Each row has a name. Each question is about the rows just above it. Places in a row count from 0.

[-1.90 -1.11 -0.22  1.53  2.85  0.90 -0.56 -0.06 -0.56 -0.47  1.12  0.09
 -0.80  0.53 -1.75  1.51  0.54 -0.01  0.02] = fad
[ 4.58 -0.70  0.33 -2.92 -1.64 -0.10 -3.54  2.59 -5.15  1.75  3.59 -0.49
 -2.33 -3.79  0.93 -2.50 -4.00  1.75 -0.16] = sute
[ 0.44 -0.11 -1.20  1.28  0.65  0.67 -1.39  0.68 -0.76  0.42  0.02 -0.15
 -0.70 -0.75  0.29 -0.77  1.16  2.59 -0.76] = gesa
[-1.79 -1.69 -0.28  0.30 -0.27 -1.64  2.59 -0.02 -1.65 -0.98  1.94  1.37
  3.48 -0.27 -1.55 -1.69  2.83  1.90  0.19] = lof
[ 6.35  7.17 -2.76 -8.05 -0.64 -3.95 -2.59 -2.02 -0.24 -2.37 -3.59  3.98
  3.86  1.65  1.98 -6.14 -7.41  1.86 -0.50] = figo
[-0.33 -1.66 -2.87  0.68 -1.35  0.82  1.99 -0.83 -0.68 -1.28  0.43 -0.14
  1.30 -1.31 -0.07 -1.05 -1.57  2.01 -0.81] = zivis
[ 0.59  1.14 -3.27 -1.58 -1.63  0.57  1.75 -0.15  4.56 -1.31 -0.20  0.35
  1.15 -1.82  0.53 -1.11  4.13  1.89 -0.67] = Lisub
[-0.27  1.74 -2.03 -2.53  0.75 -3.23  0.47 -0.01  0.04 -1.88 -2.02  1.23
 -0.71  2.84  3.39 -0.94 -0.21 -1.13  1.24] = gefip
[-1.12 -0.85 -0.09 -0.64  1.05 -0.18  0.61 -1.50 -0.92 -0.44  0.16  0.41
  0.59 -1.30 -0.33 -0.65 -1.65 -0.32 -0.08] = zoku
Whose row is [ 4.58 -0.70  0.33 -2.92 -1.64 -0.10 -3.54  2.59 -5.15  1.75  3.59 -0.49
 -2.33 -3.79  0.93 -2.50 -4.00  1.75 -0.16]? | sute
Move every entry of [-2.37] by +1 step of 0.01. | [-2.36]
Move every entry of [-3.54  2.59 -5.15] by +1 step of 0.01. | [-3.53  2.60 -5.14]
Table of tags by key:
[-0.47] -> q_766
[-0.57] -> q_948
[0.61] -> q_588
[-0.46] -> q_195
[2.59] -> q_156
[1.99] -> q_336
[-1.75] -> q_642
[-0.56] -> q_352
Join fad by its entry at place 6: | q_352
Whose row is [ 6.35  7.17 -2.76 -8.05 -0.64 -3.95 -2.59 -2.02 -0.24 -2.37 -3.59  3.98
  3.86  1.65  1.98 -6.14 -7.41  1.86 -0.50]? | figo

[3.01 1.34 3.20 0.98 3.10] : Bala
[3.09 5.39 2.69 6.33 3.10] : veg
[ 0.46 -0.11  0.63 -0.42  0.40] : Det
[-1.60 -0.41 -1.61 -0.42 -1.00] : Labeb
[-0.06  3.01 -0.03 -0.75  0.05] : rer
[ 0.61  0.20  0.76 -0.11  0.53] : Nez
[3.17 3.29 3.03 0.47 3.31] : susur
[-1.45 -0.76 -1.55 -0.99  0.46] : Gaf
Which value is in both Bala and rer? | [3.01]
Which row holds [-1.45 -0.76 -1.55 -0.99  0.46]? | Gaf
Shift each entry of [0.61 0.20] by -1 times 0.01: | [0.60 0.19]
Shared by Det and Gaf: | [0.46]

[-5.87  1.85  4.73  5.76 -0.18  0.05 -2.64 -0.82  0.47  6.96 -6.99  1.69
 -0.42 -6.87 -1.99  0.01 -0.41 -3.33 -3.91 -0.87  2.42 -4.72 -0.41  2.44
  1.85  1.03 -4.14] = lapun
[-0.06 -0.61 -0.77  1.23 -1.42  1.61 -2.12  0.67  1.00  0.48 -1.97  0.52
 -1.73  2.26  0.62  0.02 -1.23  1.52 -1.65  0.19  2.01  2.09  0.48 -1.19
  1.59 -0.50  0.23] = Sase
[ 0.15 -1.08 -1.23  0.01  0.50  0.48 -0.69  0.08  1.33  2.12  0.55 -1.38
 -0.08 -2.06 -1.25 -1.79  1.96  1.36  1.28 -0.11 -1.16 -0.26 -0.32 -0.38
  2.66 -0.19 -0.11] = Dere
Which value is in both lapun and Dere? | [0.01]
Table of tags by key:
[1.23] -> q_579
[2.44] -> q_531
[-1.19] -> q_369
The tag of Sase, keyed by place 23: | q_369

[ 3.14 -0.96  5.97  1.90  1.90]  tobig
[ 5.06  0.99 -5.44 -5.87  2.67]  kulaf
[ 5.52  3.23  6.14 -3.05  5.47]  ketu
[ 4.38 -0.87  2.30 -2.15  2.03]  lika
[ 1.19 -2.51 -2.15 -5.44 -0.11]  mumed
[ 4.72  1.18  5.22 -5.56  4.88]  disu
Shared by lika and mumed: | [-2.15]
The value that tobig holds more than once: | [1.90]
The one value in mumed and kulaf: | [-5.44]
key -> tag
[-2.15] -> q_16
[5.97] -> q_137
[5.22] -> q_380
[2.30] -> q_98
Look up the entry of lika at place 2 in the table: | q_98

[ 1.25  1.45 -4.00 -4.46 -0.08 -3.61 -5.83 -1.19 -0.26  4.76 -1.70 -4.07
  3.11 -2.10 -0.30  0.59 -1.55 -5.03  0.05  0.47  0.37 -1.71 -1.33 -1.88
  2.12 -1.54] = vidap
[ 1.98  2.41 -2.97 -4.48  0.14 -3.75 -6.26 -1.65  1.21  4.66 -1.98 -1.74
  2.65 -1.96  0.05  2.35 -1.85 -4.53 -0.01  0.90 -0.83  1.44 -0.21 -0.92
  2.54 -1.23] = ped
[ 2.19  1.71 -5.33 -4.59 -0.88 -3.70 -4.86 -2.47 -0.42  4.91 -2.30 -3.57
  4.05 -2.56  0.00  0.38 -1.49 -3.99  0.18 -0.27  0.32  0.81 -1.22 -1.17
  3.42 -1.20] = fineb
[ 1.74  2.29 -2.39 -5.34  0.94 -1.96 -5.53 -1.90 -0.13  4.14 -1.10 -3.24
  3.49 -1.00  0.56  0.62 -2.34 -3.28  1.12  0.22 -1.10 -0.75  0.04 -0.11
  2.61 -0.79] = Buvi
[ 2.39  2.18 -3.87 -4.95  0.34 -3.91 -5.60 -1.85  0.67  5.19 -1.98 -3.34
  2.91 -2.15  0.08  1.62 -1.71 -4.61  1.09 -0.50 -0.35 -0.66 -1.07 -1.11
  2.41 -1.77] = Sas
[ 2.17  1.40 -4.59 -4.37 -1.27 -3.74 -4.66 -5.34 -0.89  4.49 -2.71 -3.98
  4.13 -2.64 -0.09 -0.10 -1.45 -4.33 -0.32 -0.29  0.67  0.81 -1.42 -1.33
  3.49 -1.04] = vasu
[ 1.09  3.06 -1.95 -5.34  0.14 -2.32 -6.42 -1.49 -0.23  4.79 -1.00 -3.38
  1.33 -1.51 -0.27  2.10 -1.86 -2.36  0.69  1.19 -0.82  0.82  0.59 -0.16
  1.79 -0.88] = megi
Shared by megi and vasu: | [-5.34]
tags:
[2.28] -> q_628
[2.17] -> q_796
[3.05] -> q_971
[-1.96] -> q_173
[3.06] -> q_384
[2.29] -> q_70
[2.18] -> q_358
The tag of Buvi, keyed by place 1: | q_70
[-0.01] with +1 step of 0.01 on every entry: | [0.00]
Which row holds [ 2.19  1.71 -5.33 -4.59 -0.88 -3.70 -4.86 -2.47 -0.42  4.91 -2.30 -3.57
  4.05 -2.56  0.00  0.38 -1.49 -3.99  0.18 -0.27  0.32  0.81 -1.22 -1.17
  3.42 -1.20]? | fineb
Whose row is [ 1.25  1.45 -4.00 -4.46 -0.08 -3.61 -5.83 -1.19 -0.26  4.76 -1.70 -4.07
  3.11 -2.10 -0.30  0.59 -1.55 -5.03  0.05  0.47  0.37 -1.71 -1.33 -1.88
  2.12 -1.54]? | vidap
Which value is in both megi and ped? | [0.14]

